Each row below holds a small network's activations on one input, seen along a few directions.
Each table varies a few parts of the input and shows all the possible inputs, shuffled.
Descriptions start from the smaller parts, as in this example, which fits no table here: one of 3 separate values, together with either a single point or one of 9 places around a ring or (one of 6 places along a line, together with one of 8 places around a ring).
Shared parts are said once, and a part with two or three values counts as separate values.

Other details of the inputs shift rows strongly along three fixed directions, in all tables alike. That doesn't count.

A family of inputs:
r1: [ 18.9   6.2 -19.2 -16.6 -37.7  -3.8  -2.9   9.5  -4.3  -7.6   0.9]
r2: [ 17.0   1.8 -11.6   4.8  27.1  -1.6   4.1  27.6   4.4  26.1  -5.1]
r3: [  6.0  -1.9  10.5   4.2  32.1   2.2  -2.8  12.3   1.2  25.4 -25.6]
r4: [  4.9  -9.2  -1.4 -13.7 -29.2  12.0 -17.6  -1.2  -7.9 -28.0  -6.5]
r5: [ -1.3 -41.5 -11.4 -19.9  -2.9 -53.2  34.5 -14.1   2.6  30.3  11.1]
r6: [ 14.4  21.5 -13.2  13.4 -36.8  14.3  -2.2  -1.4  -5.3 -33.8  -6.3]
r7: [11.5 -2.3  1.6  0.5 30.9 -6.9 -3.8 24.4  2.1 19.7 -4.2]
r8: [  1.6  30.1  -9.4  31.4  43.5  -1.2 -12.6  28.1   5.4  11.9 -28.6]
r9: [-17.8 -35.3   2.0 -34.3   8.6 -32.1   7.6 -15.4   6.5  16.5  12.9]
r10: [ 14.1  14.5  -3.8  -2.2 -38.3  14.6  -3.4 -16.3  -0.5 -12.0  -4.8]
r11: [  3.9 -34.7  -4.7 -34.0  -8.2 -43.6  25.7 -30.3   4.6  39.5  11.5]
r12: [ 24.1  13.4 -13.7  -9.1 -30.5  -3.1  -7.4   1.3   2.8 -12.0  10.1]
r13: [ 12.1  -1.0   3.0   5.0 -33.8   6.7  -4.4   4.2 -15.1 -36.8 -15.9]
r14: [-13.3 -52.5   1.5 -48.3   3.2 -55.2  13.1 -22.1   8.5  23.4  17.0]
r15: [  1.8 -34.6 -16.0 -30.7   3.1 -40.7  12.8 -29.3  12.0  23.6  26.4]
r16: [  1.7 -15.4  -1.5 -24.6  -1.2 -45.2   2.8 -10.4   5.9  19.3  27.4]
r17: [ 13.1  18.4 -15.3  18.3  30.4  13.1  -3.5  35.8   4.1  23.8 -12.1]
r18: [ -9.7 -28.9  13.7 -29.0   0.7 -34.5  15.4 -29.9   1.6  21.4  12.9]
r19: [ 10.4   6.4   4.7   4.0 -40.9  11.9  -9.7   5.1 -15.0 -47.2 -19.8]
r20: [  3.0 -45.4  -9.3 -21.8  -7.7 -50.9  33.5 -14.8  -0.6  24.7  10.9]
r21: [ 20.7   9.7  -1.6  -6.1 -39.1  17.9 -19.1  12.8 -14.9 -34.8  -5.0]
r22: [ -0.2  16.8   2.2  13.1  34.8  -2.7 -11.4   5.5   6.8  29.2 -20.3]
r23: [-58.1  -1.6  41.9  53.2  23.0  62.8  12.4 -29.8   4.1 -21.7  69.9]
r24: [ 3.0 16.9 -3.3  1.6 34.9 -9.5 -7.7 25.8  6.3 19.1 -5.6]
r25: [  4.9  -3.8   1.5  15.3  34.9  -9.5   2.7  22.5  -0.2  12.8 -22.5]
r26: [  7.0   5.3  -1.2 -23.9 -27.4 -10.9  -7.0   0.1  -6.2 -19.0   5.0]
r27: [ -0.2  -1.5  11.4   7.2  33.8   3.8  -2.4  13.3   3.2  24.3 -27.4]
r28: [  2.7  26.4  -3.8  12.6  44.1  10.2 -11.8  40.0   5.0  14.9 -19.2]
r29: [ 13.1  16.7   4.9  -6.7 -40.1  21.6 -17.3  10.4 -10.0 -41.6  -6.2]
r30: [  5.7 -10.8  -0.1 -16.6 -24.6   4.6 -16.9  -1.4  -4.4 -24.2  -6.5]
r31: [ -6.5  -2.1  -0.8   5.8  38.8   5.1 -13.5  24.2   9.2  13.8 -20.9]
r32: [  0.0  12.7   1.4  25.0  38.0   3.2  -0.2  30.3   1.3   6.7 -33.5]
r33: [  5.0  20.7  -5.2   4.4  34.7 -11.2 -10.4  24.6   6.3  20.5  -3.4]
r34: [-51.1   6.8  35.3  56.2  19.2  36.8  24.1 -36.7  -4.0 -20.8  71.0]
r35: [ -3.8   6.6  -5.7 -16.4 -28.7   5.6 -20.8  -6.0  -1.4 -31.8  -6.2]
r36: [ 12.2  25.1  -9.1  23.0  35.1  13.7  -5.2  12.9  12.8  29.9 -26.7]
r37: [ -3.2   1.1  14.1   5.9  30.3   2.2   0.4  11.3   4.5  21.9 -25.9]
r38: [ -8.2 -26.4  14.9 -28.5  -0.1 -26.0  12.6 -23.2  -0.5  17.6   5.1]
r39: [ 15.1   0.3  -1.0  -6.4 -41.5  16.2  -1.8  -7.5  -5.3 -14.1 -16.3]
r40: [ -4.7  24.0 -11.1  12.7  48.1   6.6 -22.0  24.4  10.6  16.2 -25.6]
r41: [ 16.5  14.5  -4.8  -3.4 -53.3  24.4  -8.2  -4.3 -10.0 -23.4 -24.3]
r42: [  1.9  20.5 -23.3  14.9  36.9  14.9  -8.7  24.9   9.1  22.5 -21.4]
r43: [ 10.9  10.6 -15.0   4.8 -36.9   4.7   4.5  -2.5  -8.3 -24.1  -8.5]
r44: [  5.4  24.2   7.4  -8.0 -45.3  25.6 -19.3  -8.1 -12.9 -39.1 -25.4]
r45: [  0.0   4.9   2.6  -4.3 -30.4   0.6  -1.1  -2.0 -10.6 -35.3 -13.3]
r46: [ -0.2  15.3   0.3  20.6  40.1  -0.3   0.1  29.1   3.2   9.9 -34.0]
r47: [ 11.2 -12.8 -15.5 -18.9 -30.9   4.8  -7.7  -1.3  -2.1 -14.1  -7.7]
r48: [  0.1 -33.6 -15.4 -31.3   1.3 -39.4  15.2 -25.0  12.0  24.5  23.6]
r49: [-51.5   1.6  51.9  48.2  19.3  54.5  22.3 -40.8  -2.3  -9.5  65.9]
r50: [  9.2  14.1   0.3  12.6  38.7   8.3 -11.6  36.5   2.7  14.8 -14.9]
r51: [ 18.3  11.8 -15.9 -10.0 -36.1   2.0  -5.1   4.6  -2.9 -14.1   7.2]
r52: [  4.3  23.5   7.3  -2.2 -36.0  21.6 -20.1 -13.5  -9.9 -30.1 -12.8]
r53: [  1.7  11.0  -1.7  -2.3 -29.3  -1.1  -6.5  -2.5  -9.5 -35.0 -10.4]
r54: [ -0.5 -33.0  -0.3 -26.0 -12.1 -32.9  24.0 -25.7   3.5  34.5   9.9]
r55: [ -7.8 -26.7   2.9 -22.3   3.3 -42.6  20.1 -15.6  -3.0   8.9   4.7]
r56: [ -0.2  17.4  -9.3  -4.6 -29.9  10.7 -27.4  -8.5  -3.4 -31.8  -4.5]
r57: [ 16.1   2.3  -7.9   7.6 -38.1  10.2   2.9   3.2 -12.7 -31.6 -11.5]
r58: [-19.7  10.1  13.9  33.7   5.2  30.6  18.4 -19.8   8.1  -2.5  68.5]
r59: [  3.7  -2.1   9.6   7.7  30.4   4.3  -0.9  11.6  -0.7  24.4 -22.9]
r60: [  6.6 -10.4 -17.7 -18.7 -32.6   2.7  -6.3  -1.6  -3.1 -10.5  -7.7]
r61: [ -1.4 -31.2   6.0 -36.2  -0.3 -43.2  13.8  -8.5   1.1  16.4  23.6]
r62: [ -3.0  21.0 -22.7  20.8  38.4  23.6 -10.0  32.4   9.3  21.3 -25.0]
r63: [-28.4   0.8  19.3  52.0  12.5  28.7  29.8 -37.5   3.2 -10.5  68.0]
r64: [-63.1  -6.5  36.7  36.4  24.3  44.4  18.1 -42.0   2.6 -13.1  81.1]
Each input here is: one of 4 separate values, together with either one of 6 places along a line or one of 10 places along a line.
Q: Changing only the choice among 4 separate values turns r44 into r26. The same change can be made to r11. Which row results?
A: r51
Q: Changing only the choice among 4 separate values turns r62 into r54. The same change can be made to r35. Which row results?
A: r18
Q: Change only the place on the line of 10 in r35. List by row number the other rows that result.
A: r4, r9, r14, r23, r30, r31, r40, r56, r64
Q: Change only the choice among 4 separate values in r41. List by row number the other rows that result.
A: r17, r20, r60
Q: Change only the place on the line of 10 in r55. List by row number the other rows that result.
A: r8, r13, r19, r25, r32, r34, r45, r46, r53

A family of inputs:
r65: [ 19.3  21.8  -9.9  -2.1  32.1  -9.8 -21.6  39.7  -1.7  11.9 -89.3]
r66: [ -0.8  22.9  -1.9   9.5  -6.8  29.6 -27.9   6.9  -3.3 -29.5 -17.0]
r67: [-42.0   3.8  36.6  36.1  -2.3  56.3   5.6 -32.9  -8.2 -29.6  28.7]
r68: [-11.2  24.1  -6.8  33.6  62.9   6.3   5.4  24.8  11.2  27.9   9.0]
r69: [ 51.3  30.6 -33.2 -14.4 -63.2  15.3 -27.8  19.2  -9.5 -20.9 -44.5]
r70: [ 34.3 -28.0 -28.0 -55.8 -66.8 -43.6   5.4 -20.1  -0.2   3.6  -4.0]
r71: [ 32.2 -14.3 -26.5 -58.8 -32.5 -43.1 -13.0   8.9   1.3  14.8 -16.3]
r72: [-9.4 20.0 -6.8 21.4 59.4 19.4 -3.8 27.0 15.7 35.7  6.6]
r73: [-29.3  29.8  42.5  49.6  -2.0  57.3   0.3 -14.8 -13.6 -37.5  14.6]
r74: [-25.5 -37.5  35.4   2.7 -16.3   2.9  19.4 -21.0 -15.9 -19.4  19.6]
r75: [-8.1 13.2  4.1 34.8 35.0 26.9  3.7 30.9 -0.1 -2.7 15.4]
r76: [-28.0 -46.8  19.8 -21.7  12.9 -35.6  24.9 -36.0   1.6  22.2  12.3]
r77: [ -8.1 -70.9  18.0 -55.8  34.8 -72.3  28.3 -28.1   8.4  67.6   2.7]
r78: [ -6.8 -21.5  10.3  22.1 -10.8  13.3  33.5 -17.8  -6.1 -10.9  50.6]
r79: [-19.4  -8.4  12.4  -7.4 -46.5   8.9  -6.2 -35.8  -7.0 -45.4  31.1]
r80: [ 31.7  18.5 -21.9 -15.5  54.2 -46.6 -24.3  56.7   8.8  37.0 -76.9]
r81: [ -9.9 -11.7  20.2 -17.2 -45.3  14.8  -9.4 -33.5  -9.4 -34.1  33.6]
r82: [  2.0  33.3 -16.9  12.7 -13.5  23.9 -17.2  14.9  -0.2 -23.1  -3.9]
r83: [ -5.6 -46.3  16.8 -27.2 -26.4 -30.0  10.3 -16.9  -8.2 -19.5  24.9]
r84: [ -3.1 -25.5 -10.1  -1.8   1.6 -19.3  28.5 -27.7   7.4  30.1  39.1]
r85: [-10.4 -41.4   4.8 -28.1  31.1 -62.7  17.6 -17.6   8.0  33.5  15.3]
r86: [ 46.8  33.2 -37.2  -7.4 -61.3   2.8 -16.6  18.2  -7.5 -32.9 -45.5]
r87: [ 4.0 17.6 -3.7 38.6 33.6  3.8 19.6  9.4  8.8 29.1 15.4]
r88: [ 27.2  17.9 -15.1 -33.3 -42.2   4.2 -40.5  18.5  -2.4 -32.8 -49.8]
r89: [-10.8  20.3 -13.0  25.8  61.1  16.0  -1.9  25.2  12.7  32.2   5.3]
r90: [ -3.6  21.1 -18.0  45.7  50.6  15.4  14.1  18.0  15.8  38.3   1.9]
r91: [  2.7  17.0   0.4   2.5 -24.0   3.3   0.2  -0.8  -2.8 -22.8  24.5]
r92: [-19.5   7.3  27.5  11.2  -9.5  42.5  -6.6 -15.1  -3.2 -22.8  -3.4]
Q: What is each input in this table made of?
A: one of 4 places along a line, together with either a single point or one of 6 places along a line
Q: Changing only the place on the line of 4 turns r68 into r65. The same change can be made to r91. Which row results?
A: r73
Q: Change only the place on the line of 4 in r78. List by row number the other rows that result.
A: r74, r75, r83
Q: Which other rows agree with r80 in the place on the line of 4? List them by row number.
A: r66, r79, r81, r83, r85, r88
Q: Change only the place on the line of 4 in r90. List by row number the other rows that result.
A: r76, r79, r82
